Each row below holds a small network's activations on one record, seen along a few directions.
Here are examples, each followed by its value of one field, G.
Records without G are marked absent.
Other fields move the rows too, some of them a lot.
In the rows, 500 means zero.
Random noise pushes rows far along 3 fixed directions. That doesn't count. These rows show it; they differ only by the noise:
[490 514 524 501 503 582 467 455 425 596 529 535 531 446 489 622 486 479
 499 438 410 550 593 529]
[407 459 435 419 500 421 594 498 568 471 449 372 453 540 456 403 371 413
 618 507 585 417 426 666]
[493 519 547 450 560 606 566 405 331 518 538 386 562 400 448 484 472 529
 578 450 618 574 496 604]
[456 511 501 472 492 537 491 474 470 525 533 508 490 482 435 542 483 450
 502 452 462 526 493 545]
[486 491 506 497 509 553 495 457 449 617 488 497 536 454 531 611 439 475
 545 455 424 513 623 570]

[472 413 304 500 363 244 437 553 752 592 518 520 434 661 512 546 394 366
 439 428 170 334 602 587] : g6
[606 505 562 587 515 605 387 511 394 570 578 628 517 459 485 655 605 534
 345 445 354 568 535 362] : g1
[461 469 445 528 403 381 369 577 638 558 518 654 416 584 524 633 516 403
 406 500 215 464 544 410] : g4
[552 439 500 559 508 515 470 528 533 666 382 551 532 451 713 669 464 505
 546 518 407 435 778 471] : g11
[467 499 439 430 534 387 598 465 471 444 516 264 498 508 482 341 415 531
 655 540 640 445 373 634] : g2
[454 448 439 460 469 377 547 556 709 449 349 499 361 581 511 445 447 396
 550 565 530 334 429 529] : g13
[487 545 410 359 438 479 553 389 369 586 554 395 556 379 376 448 428 598
 437 519 609 560 535 582] : g5
[455 498 507 552 460 493 353 663 640 396 512 763 376 597 425 571 626 385
 299 532 377 498 338 248] : g10
[492 521 495 516 438 496 422 509 511 489 593 615 483 525 443 553 574 473
 379 444 346 572 533 428] : absent
[590 550 509 534 499 557 470 432 343 562 632 449 577 427 482 521 543 590
 438 414 415 551 558 518] : g7
[463 532 504 471 466 514 476 518 566 432 480 569 438 539 433 508 552 430
 457 512 510 466 427 447] : g10
[538 445 392 506 499 358 612 502 560 616 411 284 547 504 691 422 302 523
 666 515 525 345 653 730] : g7
[579 526 582 513 567 632 536 425 299 538 530 435 595 335 568 513 561 613
 545 469 620 585 608 489] : g4
[549 488 490 485 533 492 582 429 363 562 540 345 613 434 567 445 448 589
 570 461 535 532 611 619] : g3
[504 433 424 516 485 359 524 602 663 525 404 478 419 589 577 453 400 432
 545 569 464 344 478 547] : g1
[535 456 514 562 533 517 444 560 503 586 451 573 511 489 614 641 510 501
 484 520 410 493 636 415] : g11
[463 322 406 447 581 311 674 607 683 421 303 333 421 594 569 319 321 404
 675 604 746 306 347 608] : g13
[402 535 397 461 423 341 455 639 700 321 575 532 324 669 349 366 551 403
 419 547 471 421 200 436] : g2
[605 436 464 405 546 526 593 409 248 736 407 344 683 314 620 548 348 692
 541 572 673 547 758 616] : g5
[478 535 466 512 432 463 526 443 559 562 517 522 531 523 536 552 463 501
 516 490 414 460 629 555] : absent

Here are new rows. What is G for each?
[505 466 545 500 551 559 490 561 510 431 427 506 488 492 534 498 520 500
 504 561 623 483 449 433] : g10
[643 603 594 590 534 723 422 411 266 663 584 553 632 331 635 688 625 651
 459 426 457 651 731 418] : g2
[552 531 517 480 536 532 522 417 354 550 569 377 565 424 534 490 495 587
 572 486 534 557 523 551] : g2
[580 484 516 610 478 540 369 556 494 611 525 661 477 521 545 690 550 486
 345 481 261 490 580 365] : g1
[584 555 563 527 567 613 498 448 298 576 569 435 594 387 579 549 548 635
 536 491 529 590 566 480] : g2
[460 507 316 507 402 247 518 562 753 513 442 412 432 638 558 398 364 406
 561 499 481 338 499 680] : g7
[571 553 598 549 529 677 443 417 348 650 483 594 596 382 593 710 546 552
 486 467 405 574 717 447] : g10
[482 480 509 411 571 493 639 490 441 336 493 300 477 469 449 279 486 535
 607 549 816 505 320 579] : g11
[545 526 506 549 463 500 420 584 562 482 539 636 421 517 469 515 583 460
 387 495 429 501 433 400] : g1
[513 559 593 480 531 618 532 461 333 362 616 489 530 429 379 376 664 585
 447 464 724 605 359 442] : absent
[478 428 471 453 534 457 573 529 573 474 359 408 494 507 603 468 383 461
 618 570 624 385 513 580] : g10
